These are the activations of a small neural network, seen along a few directions. Each row is one input.
In each table, some parts of the input vary, and every possible input appears once, in random order.
A made-up example of a description, with smaller parts first: ring(5) and (point or ring(9) or (values(3) and line(6))).
Shared parts are said once, and a part with two or three values counts as separate values.
In the rows, zero is written as 128.

Other details of the inputs shift rows strongly along two fixed directions, in all tables alike. That doesn't count.

Rows:
row 1: [ 79 201 111 204 113 144 208  60 139 191  71 131 196]
row 2: [163  83 148 111 136 143  94 119 159 125 108 123  96]
row 3: [138  47  95  74 133  95 114 173  94  76 121 140 104]
row 4: [118 120 108 103 122 110 116  96 162 164  79 108 155]
row 5: [135 170 144 177 152 127 163 178  54 111 228 106 118]
row 6: [145 175 146 173 145 159 169 184  68  98 222 122 131]
row 7: [ 76 214 123 148 125 156 213  79 165 173  74 131 204]
row 8: [128 115 154 150 125 136 127  90 178 163  67 154 106]
row 9: [118 106 114 127 113 139 118  96 174 128  72 115 151]
row 10: [130 189 148 122 159 150 173 190  80 100 229 106 121]
row 11: [176  87 144  79 142 128  89 144 156 123 144 126 101]
row 12: [ 69 202 111 179 103 166 193  60 132 167 103 160 206]
row 13: [130 112 141 139 159 131 118  85 162 163  85 121 109]
row 14: [123 190 102 163 135 126 176 161  69 104 182  79 158]
row 15: [119 117 146 137 137 116 100  66 150 181  87 167 120]
row 16: [153  91 134 112 121 129  80 110 150 135 125 170  97]
row 17: [104 195 111 146 116 125 150 181  55  78 207 132 155]
row 18: [132 102 146 108 125 119  79 114 145 132 114 168  86]
row 19: [121 113 124 131 106 115  98 138 143 120  80 130 133]
row 20: [170  82 135  81 154  95  80 159 136 123 170 106  78]
row 21: [144  88  92 101 106  79  51 156 103 105 147 129 105]
row 22: [117 102 117 143  96 131 114 102 167 137  76 135 152]
row 23: [129 113 164 128 128 140 133  79 178 154  68 128 104]
row 24: [110 193 126 150 124 139 179 171  79  83 172  90 155]
row 25: [153  79 107  67 103 115  78 175 143  95 152 100 121]
row 26: [151  41 136  73 150 116 112 165  88  99 144 149  66]
Description of these inputs: values(2) and (point or (values(3) and line(4))).
Q: Changing only the values(2) part turns row 26 into row 3. The same change can be made to row 5. Which row results?
A: row 1
Q: Which other rows does row 25 become when the line(4) part takes its other values? List them by row number.
A: row 9, row 12, row 22
Q: Which other rows does row 12 become when the values(3) part takes its other values? List them by row number.
A: row 17, row 21

Rows:
row 27: [139  39 104  86  91  86  34 140 153 110  72 151  98]
row 28: [112 162 163 161 138 147 154  54 181 187  77 136 139]
row 29: [138 141 137 143 135 131 112 143  94 122 179 148 111]
row 30: [133 135 119 127 116 128 126 135 148 124 106  94 148]
row 31: [137 139 158 137 145 149 140 104 162 155 108 119 115]
row 32: [106 125 144 152 137 143 154  65 148 173  71 171 123]
row 33: [130 162 144 132 162 157 187 146  96 125 181 126 126]
row 34: [151  33 110  53 111  95  58 138 174 105  71 122 100]
row 35: [132 151 112 118 134 134 154 186  92  80 190  84 152]
row 36: [107 134 105 127 120 129 172 101 134 150  83 134 163]
row 37: [137 138 109 121 112 108  98 175 111  86 167  85 127]
row 38: [107 169 101 158 122 127 176 173  51  87 193 118 159]
row 39: [142 125 139 117 162 131 148 149  89 119 170 136 108]
row 40: [130 158 144 153 136 137 128 124 124 141 161 134 119]
row 41: [110 129 146 161 132 138 145  68 153 172  78 179 130]
row 42: [117 154 106 144 107 119 119 131 126 131 140 113 156]
row 43: [127 139 159 131 151 159 169  94 160 161 110 128 133]
row 44: [148  72 103  85  93  86  31 180 109  78 147 125  96]
Q: What is each input in this table made of?
A: values(2) and ring(9)
Q: Which other rows does row 31 become when the values(2) part takes its other values? List them by row number.
A: row 30
Q: Which other rows does row 44 become when the ring(9) part takes its other values? List them by row number.
A: row 27, row 30, row 34, row 35, row 36, row 37, row 38, row 42
